These are the activations of a small neural network, seen along a few directions. Each row is one input.
In each table, some parts of the input vary, and every possible input appears once, in random order.
A made-up example of a description, with smaller parts first: one of 2 separate values, together with either a single point or one of 11 places around a ring or (one of 4 places along a line, together with one of 5 places around a ring).
Shared parts are said once, and a part with two or three values counts as separate values.

Rows:
row 1: 10 8 12 -8 -13 9 24 -3 -15 -13 -17 -31 32
row 2: -13 -30 -32 16 -9 20 -2 -2 10 -19 0 -6 -31
row 3: 47 11 14 -6 -19 5 17 -2 -5 2 -15 -28 14
row 4: -22 -16 -13 21 -4 21 -9 -3 28 -3 -8 -14 -47
row 5: 19 3 -3 10 -9 11 -6 -2 20 -20 -16 -25 32
row 6: -17 -24 -15 -1 -16 17 28 -2 -25 -4 4 -15 -30
row 7: 10 16 8 4 -6 18 -8 4 33 -10 -33 -27 15
row 8: 7 -19 -7 -10 -17 12 28 -8 -11 3 -8 -5 -52
row 9: -13 0 37 -25 27 -22 -34 5 -17 34 34 50 25
row 10: -19 38 -5 -3 42 -41 -33 -10 -24 6 10 55 14
row 11: -9 13 3 4 24 -48 -5 22 6 23 48 44 29
Q: What is each input in this table made of?
A: either one of 3 separate values or (one of 2 separate values, together with one of 4 places along a line)

Rows:
row 12: 22 -17 -11 -4 -14 30 18 -16 -18 -29 -12 -18 1
row 13: 19 41 14 -5 25 -23 -37 -6 26 19 -3 25 40
row 14: -8 -1 26 -23 16 -8 -7 6 -26 18 22 26 43
row 15: 16 -30 16 4 -21 9 25 3 -6 3 2 -28 -41
row 16: 19 -1 -11 2 -16 28 1 0 47 -19 -21 -33 12
row 17: -21 -33 -27 3 -10 17 10 -18 -8 -18 -11 -4 -37
row 18: 6 -34 -17 0 -22 11 15 -14 -26 -21 -11 -14 -23
row 19: 9 19 -17 30 -9 20 1 -16 19 -25 -17 -48 18
row 20: 10 -33 -6 -16 -26 18 22 0 -8 -2 -8 -20 -35
row 21: 15 36 15 -6 19 -43 8 20 -9 0 0 26 54
row 22: 6 36 -2 3 26 -42 -4 13 22 -3 10 29 53
row 23: 9 12 18 -23 10 -35 -15 -7 -31 35 16 37 -6
row 24: -20 15 9 -20 21 -26 -22 -12 -12 34 19 50 -21
row 25: -27 -6 -37 40 -7 14 -7 -8 8 -5 -7 -26 -34
row 26: 25 3 10 17 -7 22 3 6 50 -16 -11 -42 4
row 27: -4 8 0 -15 13 -53 16 12 -34 14 30 41 7
row 28: 18 21 2 22 -17 22 13 -10 -12 -24 -27 -49 18
row 29: 35 3 32 13 -20 20 16 10 19 -13 -22 -43 6
row 30: -26 -13 19 -30 15 -21 -15 14 -36 18 28 29 11
row 31: -12 -23 -9 33 -9 13 -3 11 38 6 -1 -19 -45
row 32: -32 21 -20 7 27 -40 -15 23 9 8 31 53 -4
row 33: 13 23 5 -19 22 -34 21 10 -25 7 24 37 32
row 34: -11 -30 4 8 -9 15 20 -1 14 6 2 -17 -55
row 35: -27 -12 -25 16 -6 15 15 -21 -17 -5 -4 -24 -44
row 36: -17 -35 -15 -2 -24 17 18 -11 11 6 -8 -8 -43
row 37: -6 16 34 -21 22 -9 -24 23 -11 4 -2 14 58
row 38: 28 -18 3 -10 -29 30 27 -8 1 -4 -10 -24 -4
row 39: 15 -2 -22 11 -7 24 -5 -10 26 -40 -24 -27 19
row 40: 0 -12 -13 13 -19 10 21 -16 -36 -7 -4 -34 -29
row 41: -32 11 -8 -12 24 -44 10 7 -15 13 33 54 -9
row 42: -54 -13 12 -15 17 -19 -19 3 -16 24 31 43 2
row 43: -17 -25 -31 12 -15 23 -5 9 35 1 -10 -10 -40
row 44: 23 -3 -2 8 -20 22 7 -7 -3 -37 -33 -28 21
row 45: 28 43 32 -20 22 -20 -26 4 -7 19 -14 22 37
row 46: 29 -1 11 -2 -29 26 14 4 17 -16 -31 -34 14
row 47: -55 0 -1 -2 26 -11 -45 23 9 16 29 42 3
row 48: -15 16 15 -12 30 -8 -36 15 21 1 9 17 58
row 49: 34 -12 22 0 -14 29 28 1 4 -5 0 -33 -16
row 50: 27 26 24 -22 16 -19 -10 -12 -22 33 10 33 22
row 51: -21 -27 -39 26 -11 15 -11 -6 16 -18 -14 -5 -28
row 52: -20 23 -2 5 21 -26 -46 2 13 33 17 50 -13
row 53: 17 6 -8 9 -11 30 24 -18 -27 -15 -5 -39 -4
Q: What is each input in this table made of?
A: one of 6 places along a line, together with either one of 3 separate values or one of 4 places along a line
Q: The inputs of row 33 and row 41 match in every part but the place on the line of 6. If row 53 is changed in the same way as row 33 into row 41, which row does it become?
A: row 35
Q: The inputs of row 20 and row 43 match in every part but the place on the line of 6. If row 23 is changed in the same way as row 20 into row 43, which row does it become?
A: row 52
Q: Which other rows does row 26 become when the place on the line of 4 takes its other values? List them by row number.
A: row 16, row 19, row 39
Q: Which other rows does row 42 become when the choice among 3 separate values takes its other values? List them by row number.
A: row 24, row 41

Rows:
row 54: 33 1 1 7 -20 31 14 -11 -1 -21 -7 -34 -1
row 55: -6 -17 -3 -20 -3 6 27 0 -41 16 20 8 -44
row 56: 0 24 22 -23 27 -46 -15 -1 -20 26 17 34 46
row 57: 28 -12 -11 4 -27 40 32 -10 7 -17 -23 -61 -5
row 58: -2 -17 -12 22 -15 18 3 -9 31 -13 -8 -31 -13
row 59: -3 0 -9 6 6 -9 -24 3 14 -2 -2 20 5
row 60: 19 6 5 5 -13 2 14 -1 -12 -16 -18 -13 8
row 61: -35 -34 -19 -8 -1 1 8 1 -11 18 15 22 -54
row 62: 21 23 12 -9 9 1 8 1 -10 -2 6 4 15
row 63: 7 26 20 -9 16 -29 -2 -5 -18 4 2 22 29
row 64: -8 -9 0 12 -8 7 -14 14 17 -8 -10 -6 -8
row 65: -13 11 -1 0 20 -28 -29 10 9 16 9 31 14
row 66: -10 -30 -20 18 -27 35 8 -4 29 -30 -32 -44 -21
row 67: -30 27 14 -6 35 -30 -31 15 6 28 32 48 29
Q: What is each input in this table made of?
A: one of 2 separate values, together with either a single point or one of 6 places along a line
Q: The inputs of row 55 and row 61 match in every part but the choice among 2 separate values. If row 60 is changed in the same way as row 55 into row 61, which row does it become?
A: row 64
Q: Which other rows does row 60 become when the place on the line of 6 takes its other values? List them by row number.
A: row 54, row 56, row 57, row 62, row 63
